Here are a small network's activations along a few directions, averaged over the inputs that share one value of a field.
Related values have similar rows: they may be neighbours, one step apart, or belong to one group.
Strong random noise was added to every row along 2 fixed directions; ignore it. To show where, here is one row again and again, with new noise each time:
[ 121  288 -239   42 -326 -168 -132    3  205   75  140  -32  115  176
  142  -57 -166   55]
[ 176  376 -338   48 -397 -232 -142 -123  193   51  161  -90   63  268
   86  -21 -189  116]
[  15  303 -189   80 -271  -86   13  -58  149  -14   -6   68 -105  168
  -19    2   -8   16]
[ -59   18   70   26 -102   38  -86  381  235  134   57  160  248 -105
  292 -161  -75 -138]


Values of LONU:
tesa: [ -93   16   44  140  101   47  127  123  103  -72 -148  248 -168   -6
  -51 -159  -13   12]
dalar: [  26  111 -146  141 -231  -26  -61 -139  -11  -51   82 -247  -71  -35
   23  177   50  195]
luvo: [ -72 -483  203 -256  436   98 -223  287  -25  179  195   -1  346 -304
  450  -82   25 -115]
vot: [ -42 -439  342 -244  326  311  -29  341 -139   60   22   16  170 -365
  258   -9  205 -269]
dit: [ 186 -123 -271   90   88  -38   20 -133  -39    6   41 -284  104  -78
  154   45  -94  103]
dugis: [ -37  134  -26   35 -111  -39   97  135  153   54 -176   65  -35  -43
   20 -128   -3  -80]
sel: [ 134 -174 -142   13  248   41   -1 -169  -52  -60  130 -110   51 -171
   61   -9   48  121]
fikeb: [  -5 -167  -74   84  162   25   35  -16 -135  -98  -16   51  155  -72
  -46   18  -49   88]
zaf: [ 179 -114   -5  -74  -16 -148 -303  148   82   90  314  -14  457  -63
  220 -235 -398  182]
div: [ 159  -91  -53 -111 -227 -136 -284   62   85  174  221 -364  304   57
  234  164 -221   43]
gego: [  11   84  151 -103 -193  -32  -36   25  187   92   -7  -41  228  170
  136 -166 -137 -122]
mukuz: [  95 -177  125  -84 -162 -105 -344  378  222  386  189 -198  731  -54
  418 -109 -411  -98]
gabu: [ -79 -139  252 -144  222   25   14   66  -60  -86  -99  168 -114  -72
 -196  -83  -41  -16]
fezav: [-106 -109   14  -51  168   -9  -14 -217 -248 -102   47   83 -240   47
 -246   65  197  131]
mor: [-101 -143   24  171   47  -59 -170  157   91   31  100   56  276 -118
  177 -136 -244   17]
pogi: [ -55  -92  397 -139  102  141 -128  229  -77   -3  -23  125  135  -50
   49  -30  -34 -176]
bilav: [  22  186   76  -64  139  -90  -66  -10   77  -19  214  115  -61  107
 -146 -188    1  -79]
giron: [ 182  125 -272   47 -349 -241 -155 -107   91  153  -44 -203  111  213
    6   46 -242  251]
gifom: [ -23   83  219 -117  -29 -130    8   89   58    9   88   39   20   72
   24 -210   14 -195]
vimud: [  -1 -108  -91  206  -39  113  176  -41 -202 -127 -172  -34 -139  -40
 -155   44   86  167]
pokif: [  67    9 -254   38  -51  143   85 -249  -40   35  -58 -277 -108   95
  -17  194   96   94]
tak: [ -46   75   98   32  224   14  178   94  -17  -71   -1  227 -130  -40
  -84 -180 -149  -64]
mazol: [  76 -102   44  -64   96   82   25  142 -130  139   -9 -109  192 -153
  282  216  183 -199]
fek: [ 165  245 -174 -145 -202 -173  -19 -430 -164  -23  142 -243 -205  218
 -322  304   71  167]
A value of LONU combines one of 4 hidden first parts with one of 6 second parts; all combinations occur once.
Changing only the second part turns dalar into div. dugis has the same second part as dalar; what does that change turn dugis into? -> gego
Changing only the second part turns mukuz into giron. mazol has the same second part as mukuz; what does that change turn mazol into? -> pokif
Changing only the second part turns tak into bilav. fikeb has the same second part as tak; what does that change turn fikeb into? -> fezav
Changing only the second part turns dit into sel. mor has the same second part as dit; what does that change turn mor into? -> zaf
Changing only the second part turns fek into vimud. gifom has the same second part as fek; what does that change turn gifom into? -> tesa

Values of DUZ:
git: [ -40 -501  721 -242  591   72 -309  875  -55    1  534  243  553 -395
  530 -574 -164 -153]
mazav: [ -99  205   49  165 -189   86  395  114  302  -37 -499  310 -356  -54
  -81 -133  152 -251]
nonom: [  46 -605  -55  151   54  144 -209  280  -95  161   68 -312  390 -218
  555  128 -152  161]
buk: [  62  317 -166   95 -719 -128   85 -105  218  111 -220 -333 -111  224
 -265  306   50   83]
ronus: [  -2 -219 -156 -106  231  117   96 -389 -323 -121  -62  -77 -203 -108
 -194  342  347   66]
paz: [  -6  447 -652  307 -318   66  246 -552  -26 -104 -139 -381 -286  239
 -256  426  238  231]
mize: [-113   47  293  -52  -30  -15 -152  542  378  105  142  392  259 -287
  114 -465 -143 -154]
non: [-570 -686  732 -246  959  614  333  381 -305  -83 -245  547 -318 -427
  -57  -34  524 -501]
rodob: [  93  261  152  -72  113 -284 -184 -164  -76   28   17  263  179  231
 -117 -215 -412  -66]
DUZ is arranged as a ring.
List every value one step from mize, in the order listed. -> mazav, rodob
List every value one step from ronus, in the order listed. -> nonom, non

Values of LIMU:
fuza: [ 277 -323 -192  231   29  -68  133  374  237  -49  -15 -206  306 -395
  688 -305    3   84]
pipa: [ -86  508 -504  407 -525   53 -155 -178  221   30   46  -24   -9   60
   23  110  -40  220]
rovo: [ -38 -370 -146  119  -31   12   64 -152  -83  119 -365 -185  222 -283
 -111  357  103  102]
gov: [ 235  461 -441   97  352 -300   -8 -578 -232 -296  352  -77 -191  565
 -144 -237 -411  324]
lofu: [-350 -311  869   66  329    5  -81  838   57   56  -97  428  498 -366
 -155 -407 -258 -132]
bolu: [  13 -282  240 -464  460  202  -29 -221 -568   -3  210 -247  121  -44
  -81  454  417 -183]
luz: [ 218  628  -13 -275 -402 -363    7   58  571  274  -13  165   93  393
 -198 -398 -509 -264]
duf: [-115 -455  254 -214  442   11 -189  -34 -200 -143  114  454 -133 -368
  -94 -150  167   17]
mag: [ 127  355  113  -85 -713   14 -248  617  635  445  123   19  370   88
  565 -268 -334 -344]
zale: [-441 -724  299   27  378  677  362   55 -495 -184 -275 -140 -691 -144
   32  564  780 -110]
LIMU is arranged as a 2 by 5 grid.
List every value one step from bolu, in the order listed. -> duf, zale
List every value one step from lofu, in the order listed. -> pipa, gov, luz
A value of LIMU combines one of 5 hidden first parts with one of 2 second parts; all combinations occur once.
Changing only the second part turns mag into luz. fuza has the same second part as mag; what does that change turn fuza into? -> gov
Changing only the second part turns zale into bolu. pipa has the same second part as zale; what does that change turn pipa into? -> lofu

Values of ZUZU:
rosul: [-115 -377  226  -84  314  534  604  179 -225  -18 -412 -270 -228 -183
  318  391  707 -466]
tela: [  12 -194 -196  290   10  184  213  284   94  -39  -91 -240  179 -298
  275   28  141  109]
bedi: [ 229  128   -7   44 -425 -348 -414   25 -124  140  312 -566  636  213
  -69  227 -377  356]
mobub: [-116  150 -183   90  633  -92  232 -860 -686 -498  -73  107 -510  283
 -903  261  137  358]
buzo: [ 203  496  -12 -102 -247 -423 -359 -123  259   29  269  360  -59  376
   61 -501 -539    1]
zepo: [-284  350  195   57 -351   72 -142  275  374  309  -83  215  153  111
   19 -112 -206 -265]
gute: [  30  238 -556  280 -409   26  488 -340  416  -72 -612  170 -710   60
 -171   15  157   -8]
kodup: [ 421 -587 -204 -335  -36 -205 -863  101  -70  426  757 -505  870  -45
  863   10 -563  234]
ketis: [ 523  386 -232 -370 -274 -608 -506 -191  133  -38  770 -173  303  205
  -62 -323 -364  319]
ZUZU is arranged as a 3 by 3 grid.
List every value one step from mobub, in the order listed. -> kodup, ketis
List every value one step from gute, in the order listed. -> tela, zepo

Values of PEB:
suned: [-333  220 -109  222  388   61  633 -361   52 -354 -524  487 -779   34
 -709 -163  252  -28]
melid: [-178  110 -587  224  -70  173  397 -854 -209 -227 -485  -25 -781   90
 -613  573  498  196]
tem: [ 166  451  222  -94 -857 -228 -281  144  269  277 -128   58  263  110
  -34   99 -151 -191]
ruzi: [ -97  121  -85  228  397   26   16  137  -39 -206  244  163  121  -54
 -127 -320 -217  233]
mavan: [-753  -98  313  537  114  604  686  385  139 -201 -696  320 -742 -197
 -152   47  599 -241]
naf: [ -49 -484  185  125  460  -28 -276  298 -152  -69  246  132  374 -318
  361 -303 -220  181]
pob: [-500 -579  235  257  294  645  331  694  190  136 -378  163   95 -638
  337   20  384 -281]
kov: [ 320 -269  -86 -545  -31  114   78 -134 -189   33  256 -493 -159   53
   59  391  409  -81]
riti: [ -40  252  508 -400  -60  -97  -89  280  301  223  -52  539   69   41
 -109 -360 -183 -497]
lafe: [ 199 -711  885 -416  538  -26 -552  582 -535  165  430  -67  917 -277
  746  -89 -191 -254]
PEB is arranged as a 2 by 5 grid.
List every value one step from melid, in the order listed. -> naf, pob, kov
List every value one step from tem, in the order listed. -> mavan, riti
